Small tables with named rows and columns. After each table, cells are looked up by row and column.

non:
        lov  dasuke  pavep  paz  sezazom
zilan    57      56     48   74       26
golazo   56      67     28   74       13
dip      70      19     96   82       68

dasuke of dip is 19
dasuke of golazo is 67
paz of golazo is 74
pavep of zilan is 48
pavep of golazo is 28
lov of dip is 70
dasuke of zilan is 56
paz of zilan is 74
sezazom of dip is 68
lov of zilan is 57
sezazom of golazo is 13
lov of golazo is 56
sezazom of zilan is 26
paz of dip is 82
pavep of dip is 96

guz:
|  | buzisav | kimular | zum | doremov | paku | tomi | mif |
|---|---|---|---|---|---|---|---|
| paza | 5770 | 4821 | 6430 | 3090 | 7016 | 6409 | 8345 |
| bur | 4393 | 7421 | 6684 | 4912 | 3273 | 3188 | 6862 |
| val | 5433 | 7327 | 2296 | 4055 | 2936 | 5724 | 6999 |

paza, zum: 6430
bur, mif: 6862
bur, zum: 6684
val, buzisav: 5433
paza, paku: 7016
paza, mif: 8345
bur, paku: 3273
val, paku: 2936
val, zum: 2296
val, mif: 6999
paza, buzisav: 5770
paza, doremov: 3090
bur, kimular: 7421
bur, buzisav: 4393
paza, tomi: 6409
bur, doremov: 4912
val, kimular: 7327
val, doremov: 4055
paza, kimular: 4821

nepavoz =
|  | tunegut | zes | domu |
|---|---|---|---|
| dufid | 4704 | 7128 | 5565 |
| miv | 4918 | 5014 | 3600 |
| retela | 4822 | 5699 | 260 |
| mazesi | 3593 | 7871 | 7160 |
| felad | 4862 | 5195 | 5665 |
| zozer | 6381 | 6909 | 3393 |

What is the zes of zozer in nepavoz?
6909
What is the tunegut of mazesi in nepavoz?
3593
What is the zes of miv in nepavoz?
5014
What is the tunegut of dufid in nepavoz?
4704
What is the domu of retela in nepavoz?
260
What is the domu of mazesi in nepavoz?
7160
What is the zes of mazesi in nepavoz?
7871
What is the tunegut of miv in nepavoz?
4918
What is the zes of retela in nepavoz?
5699

tad
|  | tem | kerelu | nelurop | nufudot | bekebo | pigi | gid |
|---|---|---|---|---|---|---|---|
| fab | -3296 | 3766 | -3639 | -3366 | -4554 | 928 | -2956 |
| vezuda | -3012 | -595 | -65 | -3950 | 287 | -2997 | -1483 |
| rezatos | -2885 | -4141 | -320 | -6597 | -5348 | -691 | -1893 |
| nof | -1086 | -5169 | -555 | -3741 | -5517 | -1260 | -2978 |
| gufo | -3180 | -2719 | -1065 | -2059 | 1171 | -3135 | -645 |
| besada | -3019 | 2271 | -5402 | 2020 | -1168 | 1003 | -3945 |
| gat | -2598 | -206 | -402 | -6783 | -1401 | -2970 | -586 |
| nam | -1337 | -1461 | -896 | -3471 | -5729 | -295 | -4403 |
| ruzode | 1220 | -6523 | -936 | -1614 | -2532 | -3089 | -1262 |
| pas | -6452 | 5115 | -3073 | -4720 | -650 | -754 | -4833 |
| seze | -2410 | -1606 | 1077 | 299 | 265 | -2326 | -3259 |

vezuda, tem: -3012
nof, nelurop: -555
seze, nufudot: 299
nam, gid: -4403
pas, gid: -4833
nof, nufudot: -3741
gufo, nufudot: -2059
fab, bekebo: -4554
nof, bekebo: -5517
seze, bekebo: 265
rezatos, gid: -1893
Which row has the largest nufudot? besada

vanil =
,madup,murusi,sug
remu,93,214,146
kabol,233,84,49
bola,204,133,92
vobalu,127,178,117
refumez,112,174,109
nufutev,139,190,133
velorup,194,216,167

sug of refumez: 109
sug of vobalu: 117
sug of bola: 92
murusi of kabol: 84
madup of vobalu: 127
murusi of vobalu: 178

Table lorel
columns: piluga, luzu, gaz, giloseb, zumuli, bevuzu, sor, bokot, nupe
biz: [88, 137, 70, 176, 158, 179, 128, 125, 108]
pekibu: [106, 146, 49, 192, 162, 204, 78, 77, 122]
pefozak: [143, 59, 200, 59, 26, 12, 97, 105, 163]
dumevo: [122, 160, 109, 107, 123, 93, 101, 113, 91]
sel: [92, 137, 104, 140, 152, 143, 149, 160, 87]
vud: [144, 162, 138, 96, 80, 117, 38, 72, 137]
kal: [114, 144, 46, 187, 144, 190, 78, 72, 113]
denamul: [111, 143, 48, 160, 135, 182, 82, 79, 79]
loreb: [151, 154, 154, 77, 49, 80, 52, 105, 115]

pekibu, sor: 78
loreb, bokot: 105
biz, bevuzu: 179
pekibu, giloseb: 192
denamul, sor: 82
vud, gaz: 138
pekibu, nupe: 122
sel, bokot: 160
biz, piluga: 88
vud, piluga: 144
vud, luzu: 162
loreb, giloseb: 77
denamul, gaz: 48
biz, bokot: 125
biz, sor: 128
pefozak, nupe: 163
denamul, bokot: 79

